Each row below holds a small network's activations on one input, seen along a few directions.
In each table, some parts of the input vary, and every possible input appears once, in random order.
A made-up example of a description, with smaller parts first: values(3) and (point or line(11) or (ring(5) and line(6))).
Shared parts are said once, and a part with two or three values counts as separate values.
(in the rows, 128 means zero)

Other details of the inputs shift rows strongly along two fixed directions, in all tables alike. That doesn't count.

Table:
row 1: [125 121 123 160 176  31 166 122 106 203 108 145 116  81]
row 2: [136 125 144 105  99 140 114 133 120 109 149 142 124 140]
row 3: [124 138 117 149 146 118 144 122 117 149 112 114 133 119]
row 4: [134 128 150 106 105 142 115 138 124  94 149 137 124 138]
row 5: [127 142 126 135 155 134 127 126 112 151  99 110 127 124]
row 6: [ 68 123 116  44 186 159  75 139 195 109 142 164 114 136]
row 7: [119 122 124 156 160  38 147 119  91 221  99 141  97 111]
row 8: [127 139  79 186 141 149 162 111 143 142 100  90 147 134]
row 9: [123 138 117 141 145 125 125 120 119 149 108 111 132 129]
row 10: [127 123 110 169 128 115 147 119 130 146 122 119 119 129]
row 11: [134 130 149  97 120 137 116 136 127  95 144 137 141 122]
row 12: [119 124 130 156 164  39 141 119  93 206 104 141  95 104]
row 13: [133 132 164  90 136 141 108 145 117 103 127 132 131 117]
row 14: [127 147  36 211 133 235 160  96 165 120  85  36 166 164]
row 15: [141 122 138 106 105 138 128 133 146  82 152 140 151 119]
row 16: [140 117 134 117  85 137 129 131 140  99 156 147 132 142]
row 17: [ 64 124 112  49 186 155  70 132 195 113 146 164 113 136]
row 18: [140 123 141 110 111 132 133 141 144  86 146 143 146 117]
row 19: [135 129 159  91 107 151 103 144 114 108 134 137 117 142]
row 20: [133 121 105 164 119 113 155 117 131 151 121 128 124 134]
row 21: [129 113 113 169 147  20 162 109 111 198 123 157 106 100]
row 22: [122 113 124 168 142  33 162 120 106 203 117 157 100 106]
row 23: [139 119 140 109  91 140 120 137 131 107 154 142 127 143]
row 24: [135 132 161  83 128 150 102 137 120  96 135 133 134 121]
row 25: [135 117 138 116  86 138 120 132 135 101 155 145 127 139]
row 26: [134 136 159  88 125 138 101 139 114 109 132 138 131 126]
row 27: [132 127 145 113 107 123 128 141 137  99 146 144 137 120]
row 28: [137 126 147 103 118 133 125 140 136  96 148 138 142 117]
row 29: [133 133 149  99 113 137 114 137 127  98 145 140 140 129]
row 30: [139 120 142 112  99 136 117 136 134  99 155 139 126 139]
row 31: [132 124 146 112 116 131 131 141 140  92 144 139 141 113]
row 32: [125 112 117 172 152  26 157 111 105 206 119 154 102 101]
row 33: [125 135  81 183 139 155 154 108 140 147 103  88 145 134]
row 34: [124 152  52 202 153 246 135  94 137 144  70  26 136 173]
row 35: [136 125 147 108 101 140 119 138 120 109 144 139 125 139]
row 36: [130 131 154  93 124 140 106 138 127  97 137 133 138 123]
row 37: [140 118 139 123  97 123 130 135 138  96 152 143 126 131]
row 38: [137 128 148 108 112 127 126 145 132 102 146 142 139 123]
row 39: [116 159  55 203 156 242 144 103 144 135  65  21 155 170]
row 40: [129 133 162  92 125 137 113 142 128  96 136 132 134 121]
row 41: [129 126 148 100 101 138 105 134 119 115 139 138 121 144]
row 42: [132 126 150 101 107 142  99 135 124 103 143 134 121 142]
row 43: [125 126 112 152 139 123 147 120 135 134 118 117 140 114]
row 44: [123 125 136 152 176  39 142 118  83 215  99 145  91  97]
row 45: [126 127 122 156 163  35 158 118 105 201 115 151 119  92]
row 46: [131 132 153 100 125 134 121 141 127  98 139 134 139 116]
row 47: [127 147  44 225 143 232 160 101 153 141  83  32 142 172]
row 48: [133 128 153  94 107 145 101 135 111 117 135 139 118 140]
row 49: [138 119 145 111  93 140 124 139 130 105 151 143 126 141]
row 50: [133 125 145 108 105 130 113 131 123 104 149 139 122 134]
Description of these inputs: values(2) and (point or (line(4) and line(6))).
The inputs of row 47 and row 30 match in every part but the values(2) part. If row 12 is changed in the same way as row 47 into row 30, which row does it become?
Answer: row 42
Change only the line(6) part in row 1. List by row number the other rows that result.
Answer: row 13, row 18, row 31, row 40, row 46
Change only the line(4) part in row 24. List by row number the other rows that result.
Answer: row 26, row 34, row 48
Change only the line(6) part in row 26. List by row number the other rows that result.
Answer: row 9, row 14, row 29, row 33, row 45

Table:
row 51: [129 131 186  37 127 116  93 156 143  62 169 180 148  98]
row 52: [117 134  66 168 108 247 135 118 184  84 120  71 144 183]
row 53: [134 110 184  53  84 117  90 151 126  79 181 185 114 132]
row 54: [128 106 160  60  82 106 101 146 165  64 191 196 132 125]
row 55: [135 131 204  33 116 126  81 159 113  76 157 171 126 111]
row 56: [108 131 117 152 182  70 153 124 123 183 102 131 121  96]
row 57: [129 145  90 148 120 249 110 118 140 107 103  58 136 182]
row 58: [117 121 110 161 138  78 134 110 105 198 109 134  93 139]
row 59: [116 123 109 156 171  72 157 124 130 188 110 138 114 107]
row 60: [115 130 121 152 175  85 140 116 104 190  93 122 113 106]
row 61: [139 115 184  53  97 128  92 154 126  82 166 177 118 126]
row 62: [117 143 131 137 183  82 122 118  84 200  86 118 111 107]
row 63: [112 120  89 161 164  69 156 109 139 179 125 144 123 108]
row 64: [115 129 126 115 153 113 128 127 145 122 129 135 145 104]
row 65: [191 122 138 231  83  50 202 118  72 150 119 107 138  93]
row 66: [127 129 195  32 121 116  93 166 134  65 162 176 137 106]
row 67: [123 121 117 117 143 113 131 127 151 126 137 143 138 114]
row 68: [124 143  84 157 110 245 112 112 142 103 114  63 132 187]
row 69: [123 133  77 162 102 244 122 112 161  97 114  70 134 189]
row 70: [115 135 130 148 170  79 127 117  90 199  93 120 106 114]
row 71: [189 144 102 210  25 236 178 118 109  73 120  46 183 173]
row 72: [110 122  96 172 163  76 159 117 131 189 117 133 111 117]
What is each input in this table made of?
Answer: values(2) or (line(4) and line(5))
Change only the line(5) part in row 70. List by row number the other rows that result.
Answer: row 57, row 58, row 62, row 68
List by row number the other inputs of the same sort as row 65.
Answer: row 71

Table:
row 73: [128 125 118 148 138 101 146 122 127 147 123 130 130 115]
row 74: [129 139  85 162 117 218 138 118 158  94 115  73 154 158]
row 75: [132 143  98 155 120 217 126 119 138 105 107  70 144 161]
row 76: [103 124 105 130 170  99 131 120 144 164 118 140 119 117]
row 77: [132 120 138 120 118 106 131 133 131 121 143 147 128 119]
row 78: [134 130 147 114 123 121 123 135 115 124 130 134 128 123]
row 79: [140 124 175  74  88 144  97 149 123  77 160 154 126 137]
row 80: [130 132 124 145 142 113 137 122 111 155 112 119 123 121]
row 81: [131 121 137 122 117 106 130 132 131 123 142 147 127 122]
row 82: [131 120 135 122 116 106 130 131 130 125 143 148 124 124]
row 83: [129 130 123 146 139 110 135 121 110 159 113 121 119 125]
row 84: [125 122 111 156 135  98 147 119 125 160 121 131 120 124]
row 85: [105 132 118 124 175 109 120 122 126 168 107 129 114 119]
row 86: [142 128 177  72  95 144 100 150 124  71 157 150 135 128]
The inputs of row 81 and row 75 match in every part but one. If row 76 is changed in the same way as row 81 into row 75, which row does it become?
Answer: row 85
What is each input in this table made of?
Answer: values(2) and (point or line(6))
Change only the values(2) part in row 82. List by row number the other rows that result.
Answer: row 83
Change only the values(2) part in row 80. List by row number the other rows that result.
Answer: row 77
